These are the activations of a small network on made-up records, seen along a few directions, one row for each record.
After each row come some of the record's fields: BIPUL, PUBOL, FATU, TIFAB.
Not every record has every field; a missing one is written none.
Other fields move the rows too, some of them a lot.
Random noise pushes rows far along 3 fixed directions. That doesn't count. These rows show it; they differ only by the noise:
[ -30  152 -257  102   91  289   75   -4 -330  232  -52   27  308 -173
  -50  -46 -210 -182  164   65  112]
[ -35  133 -130 -155  206   83  103  137  -94   62  -71  -65  -52 -249
 -193 -268   85  -89  103 -159  133]
[  74   25 -112  183   55  293 -246 -257  -73  699   28 -239  232  -98
 -222  229 -254 -137  106   54 -138]
[ -67  140 -245   52  100  233  162   85 -378   28  -45   90  339 -158
  -26 -111 -178 -183  147   69  193]
[ -42  -61  -62  105   34  144   -3  -26 -284   64   94  -24  484   20
 -118  141 -253 -165   40  157  111]

[ 126 -272  176  158 -157 -157 -345 -460  302  329  235 -222   81  194
 -136  534 -160   82 -116  211 -164]  BIPUL is dogu, PUBOL is git, FATU is nefuz, TIFAB is zuda
[  -7 -318   69  105  -40  -96   89  132 -220 -491  155   98  557  378
   68  194 -132  -88 -153  189  189]  BIPUL is dogu, PUBOL is none, FATU is none, TIFAB is none
[  16   58  -20  140  -51  125  -16  -96 -131  145   55   28   47  -58
  101   11  -95  -82   16    1 -164]  BIPUL is dogu, PUBOL is zomu, FATU is none, TIFAB is none
[-182   55  -93 -191   21  -14  229  304 -170 -554 -103  183  -63  -77
  111 -507  297 -105    6 -160  111]  BIPUL is zot, PUBOL is zomu, FATU is none, TIFAB is none
[  66   90   -5 -178  259  -90  171  171   93   54  -93  -43 -228 -141
 -167 -231  138   44   83 -154  189]  BIPUL is dogu, PUBOL is zomu, FATU is dab, TIFAB is magos
[  72   37   55   14    2  -29  -50  -75  109  116   72  -87 -225  -28
   16  -55   78   21  -59 -104 -184]  BIPUL is zot, PUBOL is zomu, FATU is none, TIFAB is none
[ 192  223 -396  271   53  325   -5  -70  -14  443 -277   22 -106   -3
  261  -12    3    9  115  -97 -120]  BIPUL is dogu, PUBOL is none, FATU is none, TIFAB is none
[ -27  443 -157 -160  152  177  307   38  -95  388 -147  179 -318 -560
 -114 -195 -134   61  355 -106  219]  BIPUL is dogu, PUBOL is git, FATU is dab, TIFAB is magos
[  -1  660 -683  146   54  486  276   64 -308  319 -425  298 -291 -445
  397 -470    2  -90  340 -131   -6]  BIPUL is zot, PUBOL is git, FATU is none, TIFAB is none
[ -34  -83  -77  114  106  158  -92   95 -227    1  -12 -139  402   70
 -111 -121   -7 -257  -15   43   74]  BIPUL is zot, PUBOL is zomu, FATU is nefuz, TIFAB is dozag
[ 114  285   85 -168   18 -154  246   21  250   91  -21  208 -631 -251
   79   55   45  284   84 -118    3]  BIPUL is zot, PUBOL is git, FATU is dab, TIFAB is magos
[  28  -28 -140  346  -59  400 -338 -395 -202  759   86 -261  453   16
  -75  253 -399 -221   94  240 -215]  BIPUL is dogu, PUBOL is zomu, FATU is nefuz, TIFAB is zuda
[-131   60   56  -23 -140  -45  246   71 -214 -282   78  340  181  -68
  143  170 -281   76   65  200  197]  BIPUL is dogu, PUBOL is git, FATU is dab, TIFAB is magos
[ 332  -51 -115  318  -26  150 -171 -409  187  730   55 -137   82  104
   -5  538 -249   82  113  192 -110]  BIPUL is zot, PUBOL is git, FATU is dab, TIFAB is ratum
[ 130 -401  537 -310  121 -497  191  274  203 -583  275   -4   33  338
 -235  272   97  194 -234   28  268]  BIPUL is zot, PUBOL is zomu, FATU is dab, TIFAB is magos
[-258   26  142 -251    7  -91  160  158 -233 -394  137   55  136 -254
 -177 -263  -42  -82   22   -6  233]  BIPUL is dogu, PUBOL is git, FATU is nefuz, TIFAB is zuda
[ -78  -31  128   36 -246  -74 -212  -89  303 -107  -69   19 -377   78
  229   44  193  182 -120  -65 -340]  BIPUL is zot, PUBOL is git, FATU is dab, TIFAB is bot
[ 123 -119 -141  119   81  202  -29   21 -176   93  -45  -73  441  262
  -34  108  -70  -62  -18  107  113]  BIPUL is dogu, PUBOL is zomu, FATU is nefuz, TIFAB is zuda
[ -54   96 -364   -4   35  208 -195 -114 -176  209 -105 -261   55 -144
  -72 -295  133 -300   90  -67  -54]  BIPUL is dogu, PUBOL is git, FATU is none, TIFAB is none
[ -77 -236  248 -187  -26 -258  -83   73  204 -372   94 -100  -66  159
 -120  -93  222  108 -189  -78   14]  BIPUL is dogu, PUBOL is git, FATU is dab, TIFAB is ratum
[-222 -265  373 -266 -120 -204 -237   38   96 -297  247 -202   37    5
 -274  -41  112  -18 -182  -30  -82]  BIPUL is zot, PUBOL is git, FATU is nefuz, TIFAB is zuda
[-149  -42 -109 -180  147 -133  342  431 -265 -790 -113  183  174  105
  130 -479  262 -104  -71 -114  303]  BIPUL is dogu, PUBOL is git, FATU is nefuz, TIFAB is viv
[  55 -153  128  160 -151 -113   50  -74  -50 -121  135  195  360  341
  143  510 -327  118  -64  337   79]  BIPUL is zot, PUBOL is git, FATU is dab, TIFAB is magos
[  -6  -72   66 -189  145 -138 -112  143  190  -76  -67 -234 -270   -5
 -193 -322  385  -55 -109 -289  -95]  BIPUL is zot, PUBOL is git, FATU is none, TIFAB is none
[  23  139 -284  110   45  265   60   68 -167  129 -193   82   -4  -94
  132 -201   26 -129  106  -73  -11]  BIPUL is zot, PUBOL is none, FATU is none, TIFAB is none
[-143  -77  -60  184  -61  151   67   20 -400 -243   64  110  534   82
   86  -45 -193 -232   16  185   78]  BIPUL is dogu, PUBOL is zomu, FATU is none, TIFAB is none
[ -36  -61   29   45    2    3 -316  -74   98  186  -11 -307  -56   55
  -48 -139  157 -130 -113 -143 -279]  BIPUL is zot, PUBOL is zomu, FATU is none, TIFAB is none
[-220  -56  164  -30 -101  -26  -58   17 -180 -219  162  -16  292  -41
  -78  -54 -129 -144  -40  135   33]  BIPUL is zot, PUBOL is zomu, FATU is nefuz, TIFAB is zuda
[ -24  -83  -14  -92   78  123  121  -82 -256   16  272  -31  369 -195
 -295  209 -342 -126  168  249  233]  BIPUL is none, PUBOL is zomu, FATU is nefuz, TIFAB is zuda
[  32 -138 -112  164   48   59  -59   33  -22  -85 -137  -64  202  355
  196  -74  135  -88 -110  -18  -93]  BIPUL is zot, PUBOL is zomu, FATU is nefuz, TIFAB is viv
[ -31   67  -23 -121   63    2  -13   14   46   77    8  -76 -151 -151
 -163 -173   74  -52   28 -131  -52]  BIPUL is zot, PUBOL is git, FATU is none, TIFAB is none
[-303  -98  242  -18 -304  -46  -23  -23 -365 -444  379   88  401 -120
   36   64 -241 -141 -106  213   -4]  BIPUL is dogu, PUBOL is git, FATU is nefuz, TIFAB is zuda
[-108   38   49 -250  -27 -128   83  160   98 -369    2   46 -245 -115
  -26 -258  235  124  -58 -158   78]  BIPUL is dogu, PUBOL is git, FATU is nefuz, TIFAB is zuda
[  56  354 -429  138    7  394  126  -33 -191  362 -217  188  -56 -222
  228 -165  -88    5  247   20   46]  BIPUL is dogu, PUBOL is zomu, FATU is nefuz, TIFAB is zuda
[ -84  -52  -95    4   18   22  179  186 -274 -336   10  135  320   63
   48 -170   -9 -150   -6   62  186]  BIPUL is dogu, PUBOL is zomu, FATU is none, TIFAB is none
[ -65 -329  268  -91    0 -334 -137   98  176 -430  133 -177  124  365
  -58   38  211    8 -299  -60  -61]  BIPUL is zot, PUBOL is git, FATU is nefuz, TIFAB is viv
[ 122 -160   55  330 -194   67  -98 -144  -28   74   96   87  278  378
  292  401 -143   26 -132  184 -213]  BIPUL is zot, PUBOL is zomu, FATU is nefuz, TIFAB is viv
[-190 -105  262 -422  132 -219   49  229  -37 -380  141 -143  -27 -199
 -396 -322  155  -66  -59 -136  225]  BIPUL is dogu, PUBOL is git, FATU is nefuz, TIFAB is zuda

Here are new rows. What are their fields?
[ -54  152 -116 -198  165  108   62   98  -12  137  -92  -83 -175 -266
 -161 -381  173  -29  111 -167   82]  BIPUL is dogu, PUBOL is zomu, FATU is nefuz, TIFAB is zuda
[ 177  -90 -159  251   29  135   14   13  -41   16 -121   48  239  313
  170  151  -23   16  -46   61   23]  BIPUL is dogu, PUBOL is none, FATU is none, TIFAB is none
[ 251   90   16 -152  258  -26  -67  -42  438  671 -143 -230 -517 -128
 -285    7  175  197   97 -241  -24]  BIPUL is dogu, PUBOL is zomu, FATU is dab, TIFAB is magos
[-147 -159    1  -11    0   94  181  146 -525 -382  193  116  730   57
  -89   35 -304 -209   35  307  367]  BIPUL is dogu, PUBOL is zomu, FATU is nefuz, TIFAB is zuda
[ 113  -84  101  217  -73  -20  -33 -155    2  256   79   46  295  229
    3  507 -331   45   -4  282   21]  BIPUL is zot, PUBOL is git, FATU is dab, TIFAB is magos
[  85 -258  230 -128  106 -235 -140   66  315  -77   72 -232 -137  165
 -222   21  241   83 -198 -199  -44]  BIPUL is dogu, PUBOL is none, FATU is none, TIFAB is none
[  29   69  -91 -104   76  -48  372  362 -185 -610  -58  252   -2   54
  199 -276  224    5  -39  -89  201]  BIPUL is zot, PUBOL is zomu, FATU is none, TIFAB is none
[  80  320 -220 -118  118   70  -24   42  250  262 -252  -89 -608 -232
   29 -348  336   93   66 -360 -186]  BIPUL is zot, PUBOL is git, FATU is none, TIFAB is none
[ -53   20   86    9  -16  -14  272   26 -287  -76  124  266  400  -36
  -49  304 -439   15  129  282  326]  BIPUL is dogu, PUBOL is git, FATU is dab, TIFAB is magos
[ 119  285 -136  340 -150  315   44 -325 -243  709   63  170  158 -159
  180  467 -593  -20  204  300  -96]  BIPUL is zot, PUBOL is git, FATU is dab, TIFAB is magos
[  30   40  -78   82   18   19  -98    0  110    5 -105 -102  -89  125
  101 -125  182  -10  -68 -109 -158]  BIPUL is zot, PUBOL is zomu, FATU is none, TIFAB is none
[  31 -136  211 -124   36 -250  196  164  111 -328   77  166   65  195
  -50  173  -17  160  -54  112  243]  BIPUL is zot, PUBOL is zomu, FATU is dab, TIFAB is magos
[ 132  122   84  -66   91   73 -120 -174  210  709  -46 -147 -335 -245
 -258  195 -142   84  157  -49  -70]  BIPUL is zot, PUBOL is git, FATU is dab, TIFAB is magos
[ -53  190 -211 -193  231   99   84  217    1  -13 -250  -96 -360 -248
  -64 -658  390 -138   83 -354  -21]  BIPUL is zot, PUBOL is zomu, FATU is none, TIFAB is none
[  36  -77 -105  261  -66  169 -137  -97  -70  178  -51  -47  304  250
  166  205  -92  -84  -52   99 -150]  BIPUL is zot, PUBOL is zomu, FATU is nefuz, TIFAB is viv
[-114 -183  402 -304   83 -247 -188   -2  254  -22  219 -320 -196 -155
 -445 -123  137   11  -96 -137  -29]  BIPUL is dogu, PUBOL is zomu, FATU is nefuz, TIFAB is zuda
[  94  -50  317 -368  181 -420   38  116  544  -40    4 -132 -662  -42
 -254  -30  326  275  -67 -245   10]  BIPUL is zot, PUBOL is git, FATU is dab, TIFAB is magos
[  34  -35  -96 -123  130   13  -63  128   59   -6 -102 -185 -113   47
  -75 -270  279  -98  -55 -231  -79]  BIPUL is zot, PUBOL is zomu, FATU is none, TIFAB is none
[-212  206 -203   24 -254   62 -188 -194 -333  -94   63   18  121 -326
  148 -229  -89 -285  100  137 -106]  BIPUL is zot, PUBOL is git, FATU is none, TIFAB is none
